A small network was shown many inputs. Here are its activations along a few directions, one row for each input.
Each table varies a few parts of the input and shows all the possible inputs, shuffled.
Descriptions start from the smaller parts, as in this example, which fits no table here: values(3) and (point or ring(11) or (line(4) and ring(5))).
Shared parts are said once, and a part with two or three values counts as separate values.
In the rows, 128 means zero.

Other details of the inputs shift rows strongly along two fixed directions, in all tables alike. That doesn't count.

Rows:
R1: [140 223 106 110 160 171  58 207 168  78 114 112 102 130 122]
R2: [ 90 128 233 126 113  79 169 179 210  93 133 130 111 121  74]
R3: [ 90 122 226 131 111  72 124 159 202 121 147 117  79 106  77]
R4: [152 147  28 124 155 183  80 108  75 151 120 126 139 138 169]
R5: [110  89 196 136 104  80 154 119 152 135 141 126 112 112 103]
R6: [154 166  83 118 150 165  57 138 123 124 121 110 102 122 147]
R7: [123  85 148 135 110 105 160  86 109 150 132 133 143 124 134]
R8: [126  62  91 147 113 128 190  40  51 185 132 146 190 145 161]
R9: [124  59  89 146 114 129 188  43  49 184 133 148 188 145 158]
R10: [138 196 122 100 155 146  20 197 185  90 130 100  53 104 119]
R11: [135 198  99 109 159 156  23 186 167 108 128 103  68 115 121]
R12: [ 99 117 196 142 104  84 189 145 157 108 136 139 147 128  95]
R13: [116  70 136 149 110 110 181  66  90 173 135 139 163 135 135]
R14: [112  86 179 131 106  86 159 104 137 139 142 129 125 116 119]
R15: [ 99  86 216 132 103  62 154 135 171 126 148 126 100 105  89]
R16: [161 165  27 123 156 198 113 130  81 127 107 138 168 152 160]
R17: [139  68  99 155 102 124 235  62  42 148 120 160 222 151 156]
R18: [157 189  83 116 151 174  91 170 122  91 109 122 134 135 145]
R19: [103 109 188 135 112  94 178 131 162 124 136 141 114 141 106]
R20: [172 152  14 123 155 193  70 106  62 147 112 121 138 135 176]
R21: [ 86 118 235 127 109  67 132 150 203 121 147 119  85 106  80]
R22: [160 180  75 111 151 176  92 168 128  95 111 127 129 133 139]
R23: [161 169  65 116 152 182 106 149 108 103 102 128 146 143 154]
R24: [145 169  96 108 148 155  52 153 138 113 126 111  90 117 140]
R25: [142  62  94 148 110 132 223  51  50 162 120 160 187 163 165]
R26: [ 95 114 204 131 115  80 131 147 183 129 145 120  91 108  85]
Description of these inputs: values(2) and (point or line(4) or ring(8)).
Changing only the values(2) part turns R18 into R1. The same change can be made to R15. Which row results?
Answer: R11
Which other rows does R3 become when the ring(8) part takes its other values? List them by row number.
Answer: R4, R8, R9, R11, R13, R21, R26

Rows:
R27: [ 95 176 115 115 161 149  95 183 175 125 131 125 104 137 102]
R28: [ 68  73 163 167 103  86 219  90 102 177 143 153 196 145  98]
R29: [176 132  68 138 129 168 151 101  50 118 103 129 194 129 171]
R30: [132 156 142 111 136 127  46 132 158 123 130  97  76 109 138]
R31: [159 147  52 111 145 160  38 118 105 145 133 111 107 103 148]
R32: [ 73 104 198 152 112  81 201 129 181 142 140 145 115 153  87]
R33: [111  43 182 154  94  71 188  49  88 181 145 124 156 109 126]
R34: [149 126  95 125 138 135  81 113 121 138 128 118  77 126 153]
R35: [116 123  52 145 136 162 157  90  81 179 129 150 192 151 135]
R36: [ 82  58 234 141  85  37 152 112 153 147 158 120 112  90  83]
R37: [167 121  56 136 125 160 143 113  46 113 109 137 200 130 164]
R38: [170 154  87 112 131 153 109 159 120  89 117 128 148 111 136]
R39: [107 178 118 132 143 157 118 141 147 134 135 135 114 162 127]
R40: [102 235 134 113 164 159  40 197 208 102 120 106  81 139 110]
R41: [102 198 136 137 153 147  88 170 167 129 129 111 116 131 104]
R42: [155 176 173  96 138 131  84 222 205  52 115 116  67 113  98]
R43: [123 111  61 144 144 176 165  91  83 177 116 154 172 174 141]
R44: [173 129  68 125 126 167 151  92  62 112  96 136 190 144 184]
R45: [164 164  63 114 148 175  44 111  99 136 131 114  84 132 175]
R46: [108  19 158 135 104  77 192  60  92 176 150 139 145 111 129]
R47: [100  41 236 131  95  53 168 106 171 149 151 131  86 105  87]
R48: [180 130  67 124 125 170 161  96  55 110 111 147 170 154 184]
R49: [152 188 167 103 135 118  91 216 204  45 114 115  58 118 110]
R50: [108  89 245 113 101  56 191 181 197  73 140 131 112  97  80]
Changing only one part turns R38 into R44. The same change can be made to R35. Which row results?
Answer: R40
What is each input in this table made of?
Answer: values(3) and ring(8)
Which other rows does R27 become when the values(3) part takes its other values? List them by row number.
Answer: R46, R50
Which other rows does R47 become when the ring(8) part takes its other values? List them by row number.
Answer: R30, R31, R33, R34, R36, R45, R46

Rows:
R51: [122  97 139 132 120 118 152 107 127 150 139 139 120 132 121]
R52: [125 118 152 132 115 116 165 115 119 119 131 135 147 132 134]
R53: [152 152  95 116 137 156  95 146 117 109 116 124 140 122 139]
R54: [126  94 147 128 113 109 137 107 118 140 133 129 141 115 124]
R55: [129 105 146 139 110 104 143 102 118 140 133 126 133 118 129]
R56: [101 126 140 143 123 119 162 124 126 142 131 136 164 135 110]
R57: [148 149  88 118 147 156 102 151 117 113 118 120 134 119 137]
R58: [117 101 141 129 121 115 154 101 134 146 130 135 125 137 130]
R59: [137 139  82 122 141 146  88 134 115 131 128 126 111 129 140]
R60: [145 162 100 126 144 161 106 142 120 115 111 125 122 145 145]
R61: [ 96 115 141 145 123 114 143 109 126 159 140 129 149 129 113]
R62: [120 109 152 132 115 110 146 101 117 138 138 128 132 126 137]
R63: [140 150 100 127 142 155  90 125 116 134 118 119 109 139 148]
R64: [143 137  88 119 147 149  87 134 114 133 125 115 121 114 139]
R65: [113 180 230 116 120  83  88 214 237  64 137 104  58  94  73]
R66: [148 156  88 119 145 165 110 147 126 119 122 133 118 141 135]
R67: [122 111 141 129 122 120 172 116 135 128 123 141 140 144 128]
R68: [121 102 134 132 118 110 164 128 121 124 131 142 140 133 121]
What is each input in this table made of?
Answer: values(2) and (point or ring(8))
Changing only the values(2) part turns R57 into R64. The same change can be made to R66. Which row results?
Answer: R51
